These are the activations of a small neural network, seen along a few directions. Each row is one input.
Each table varies a few parts of the input and shows all the possible inputs, shuffled.
Descriptions start from the smaller parts, as in this example, which fits no table here: one of 8 places around a ring, together with either a single point or one of 11 places along a line or (one of 3 separate values, together with one of 6 places along a line).
Shared parts are said once, and a part with two or three values counts as separate values.
(in the rows, 128 means zero)

Other details of the inputs shift rows strongly along two fixed directions, in all tables alike. That doesn't count.

Rows:
row 1: [107 138  99 111 177 138 123 142 123 153  76  98]
row 2: [129 130 147 132 119 133 128 130 160 124 143 110]
row 3: [113 112 113 119 168 163 133 155 166 163 102 113]
row 4: [130 107 159 137 116 145 139 132 184 143 167 110]
row 5: [100 147 132 118 163 121  83  96 162 142 103 103]
row 6: [130 173 118 118 107  96 104 115  65  99  94 147]
row 7: [150 108 152 138  97 136 155 142 172 137 180 128]
row 8: [139 109 148 134 127 145 142 131 200 140 176 136]
row 9: [126 119 146 139 134 141 132 116 161 125 156 132]
row 10: [118 142 125 120 141 114  92 118 181 151 119 109]
row 11: [114 171 124 120 119  99  93  95  46 103  80 137]
row 12: [118 105 107 133 170 163 147 150 166 159 123 119]
row 13: [127  72 128 139 127 162 174 161 149 145 162 141]
row 14: [117 173 107 138 121  87  94 103  53  99  88 132]
row 15: [104 149  75 131 151 113 128 123  39 115  72 136]
row 16: [116 169 119 128 108  93  93 105  45 104  82 135]
row 17: [166  91 114 153 109 150 210 165  62 113 154 160]
row 18: [120  94 118 133 143 161 173 157 144 145 143 120]
row 19: [152  76 108 158 107 133 197 153  67 108 167 172]
row 20: [159 116 152 158  71 140 173 140  85  82 179 176]
row 21: [155 120 146 158  71 133 164 138  85  89 168 167]
row 22: [141 106 154 132 100 139 142 130 167 144 168 140]
row 23: [152  77 117 148  98 138 192 161  66 110 159 172]
row 24: [124 108 159 132 120 148 126 126 181 145 155 123]
row 25: [160 119 151 157  77 135 180 137  84  82 182 160]
row 26: [139  87 117 125 151 144 165 158 142 145 130 120]
row 27: [111 158 122 110 157 114  81 113 182 144 102 106]
row 28: [125 156 115 146 109  96 113 103  54 100 111 141]
row 29: [140 102 159 148  98 150 147 145 169 129 175 139]
row 30: [130  80 121 126 143 142 166 159 145 145 145 120]
row 31: [166 118 142 152  62 128 171 140  93  98 177 174]
row 32: [111 142 146 115 141 133  99 114 151 132 112 120]
row 33: [119 136 150 120 136 138 108 125 160 127 126 126]
row 34: [119 124  92 121 183 137 121 139 133 153  82 113]
row 35: [133 113 150 125 111 137 124 133 189 154 154 126]
row 36: [132 167 116 124  99  90 102 114  59 109  95 144]
row 37: [111 171 127  97 150 103  82 108 137 135  86 101]
row 38: [139 113 151 128 108 130 142 125 161 143 163 123]
row 39: [130 110 104 145 110 143 177 150  52 110 127 162]
row 40: [154 123 138 164  88 130 168 128  86  82 176 169]
row 41: [105 161 116 110 150  96  74  95 139 147  88 107]
row 42: [106 161 126 100 147  99  75 108 157 155  86  87]
row 43: [122 166 127 125 115  98 114  96  42  99  98 129]
row 44: [137  84 108 134 157 145 157 151 147 144 131 132]
row 45: [107  92 108 129 164 146 140 143 164 156 131 116]
row 46: [111 159 131 100 142 113  82 110 141 139  92 118]
row 47: [135 116 114 100 163 154 109 152 174 133 124  88]
row 48: [133 138 127 151 103 109 134 104  67 101 138 150]
row 49: [107 160 133  96 154 117  73 116 170 147  89 109]
row 50: [136 123  93 124 135 115 141 141  42 113  82 149]
row 51: [126 166 122 116 108  95 103 100  56 112  94 146]
row 52: [131 106 155 143 135 155 142 131 198 131 177 131]
row 53: [119 138 103  89 176 144  70 142 162 136  81  90]
row 54: [120 133 146 108 138 125 109 113 176 153 129 103]
row 55: [125 114 102 135 123 119 165 141  48 113 121 138]
row 56: [106 135  97 100 192 138  96 142 148 165  53  99]
row 57: [142 121 136 140 111 131 137 130 172 132 163 135]
row 58: [129 116 154 136 120 140 132 136 182 139 157 107]
row 59: [115 139 126 119 141 114  92 112 178 155 119 108]
row 60: [118 177 106 135 123  90  94 102  58  93  86 131]
row 61: [152  86 118 130 145 173 142 159 186 127 173 121]
row 62: [109 146 145 111 156 130  99 117 173 135 114  97]
row 63: [100 166 134 103 159 111  80 100 132 131  83  94]
row 64: [124 116 155 130 125 138 128 121 172 142 151 107]
row 65: [129 182 114 114 114  87 105 108  58  99  89 129]
row 66: [135 121 140 131 126 132 133 118 165 134 158 137]
row 67: [134 118 141 132 123 131 132 114 163 139 158 135]
row 68: [153 142 131 138  81 108 150 127  79 100 147 146]
row 69: [140 118 153 123 115 136 145 127 162 134 163 128]
Each input here is: one of 3 separate values, together with either a single point or one of 6 places around a ring or (one of 2 separate values, together with one of 8 places around a ring).
- Changing only the choice among 3 separate values turns row 17 into row 56. The same change can be made to row 47. Which row results? => row 53
- Change only the choice among 2 separate values in row 25. List by row number the other rows that result. => row 65
- Change only the choice among 3 separate values in row 54. List by row number the other rows that result. => row 51, row 67
- Change only the choice among 2 separate values in row 52. List by row number the other rows that result. => row 8

Rows:
row 70: [101 140 103 128 149 110 126 117  67 134  77 116]
row 71: [110 143 107 120 156 132 122 133  75 114  82 120]
row 72: [113 190 112 107 127  71  61  93  92 129  62 122]
row 73: [122 112 133 134 148 134 109 122 222 154 156 121]
row 74: [ 97  92 143 136 155 147 141 125 202 174 144 105]
row 75: [131 129 130 153 122 125 135 107 116 104 151 153]
row 76: [172  84 117 146  84 144 203 169  84 116 171 175]
row 77: [117 129 168 122 136 158 112 124 213 137 156 103]
row 78: [140 171 114 137 105  90  99 105  70  93 114 149]
row 79: [158  89 149 151  83 153 205 160  81 104 179 152]
row 80: [107 163  68 112 176 100  79 118  85 130  51 114]
row 81: [111 126 167 133 141 151 110 115 211 143 156 109]
row 82: [115 165 141 138 102  92 116  94  65 109 112 132]
row 83: [148 121 149 125 118 148 116 139 218 133 173 122]
row 84: [148  86 122 149 101 134 194 145  88 138 162 155]
row 85: [133 139  96 127 145 131 134 138  64  95  98 138]
row 86: [130 129 134  95 159 149  78 146 239 151 124  87]
row 87: [163  93 139 132  88 140 189 160  94 123 167 148]
row 88: [110 104 160 146 141 153 135 116 203 146 171 125]
row 89: [108 103 111 106 180 143 107 144 229 195 105  95]
row 90: [108 129 157 101 165 162  88 135 226 148 121  78]
row 91: [118 172 132 119 108  78  97  93  76 126  96 128]
row 92: [134 167 120 111 134 121  90 121  90  89  92 119]
row 93: [127  97 151 123 150 178 145 159 192 138 153 108]
row 94: [179 116 149 149  46 124 176 140  94  98 193 179]
row 95: [146  93 135 111 132 156 143 168 200 159 147 118]
row 96: [125 128 156 133 145 150 105 117 219 135 155 113]
row 97: [156 119 112 125 123 140 141 159 115 108 139 139]
row 98: [170 115 161 148  47 123 185 131  87 103 198 168]
row 99: [163 129 150 150  85 144 155 128 110  80 183 159]
row 100: [119  98 117 135 161 148 122 135 215 160 149 120]
row 101: [140 162 115 101 108  99  94 128  84 115  87 128]
row 102: [137  93 126 163 119 157 186 143  87 111 164 158]
row 103: [150 126 145 117  90 122 141 137 105 122 141 130]
row 104: [ 81 177 119 119 147  76  80  77  80 133  64 110]
row 105: [115 136 106 131 121  91 134 107  57 136 101 141]
row 106: [ 96 191 132 103 132  89  71  92  93 120  67  96]
row 107: [127  88 123 140 166 172 149 147 196 145 154 122]
row 108: [115 169  98 100 172 120  80 127  92 107  58 104]
row 109: [130  97 133 167 112 148 179 127  90 110 170 164]
row 110: [127 155 136 119 105 111 120 120  66 103 103 119]
row 111: [102 178 100 111 140  66  68  88  87 137  59 126]
row 112: [ 96 115 122 124 191 152  98 120 223 162 119  99]
row 113: [164  81 129 145  86 143 211 162  80 123 174 163]
row 114: [115 164  74 100 172 107  82 132  89 123  51 110]
row 115: [116 134 112 124 133 119 143 134  59 119  90 123]
row 116: [101 108 119 113 172 132 100 127 231 192 113 102]
row 117: [152  98 150 163  66 113 192 118  85 119 194 177]
- Changing only one part turns row 82 into row 78. The same change can be made to row 79. Which row results? => row 97
- Changing only one part turns row 73 into row 104. The same change can be made to row 114. Which row results? => row 115
- What do these inputs look like to the network? => one of 6 places around a ring, together with one of 8 places around a ring
- Change only the place on the ring of 6 in row 94. List by row number the other rows that result. => row 77, row 83, row 98, row 99, row 106
- Change only the place on the ring of 6 in row 102. List by row number the other rows that result. => row 70, row 80, row 84, row 89, row 107
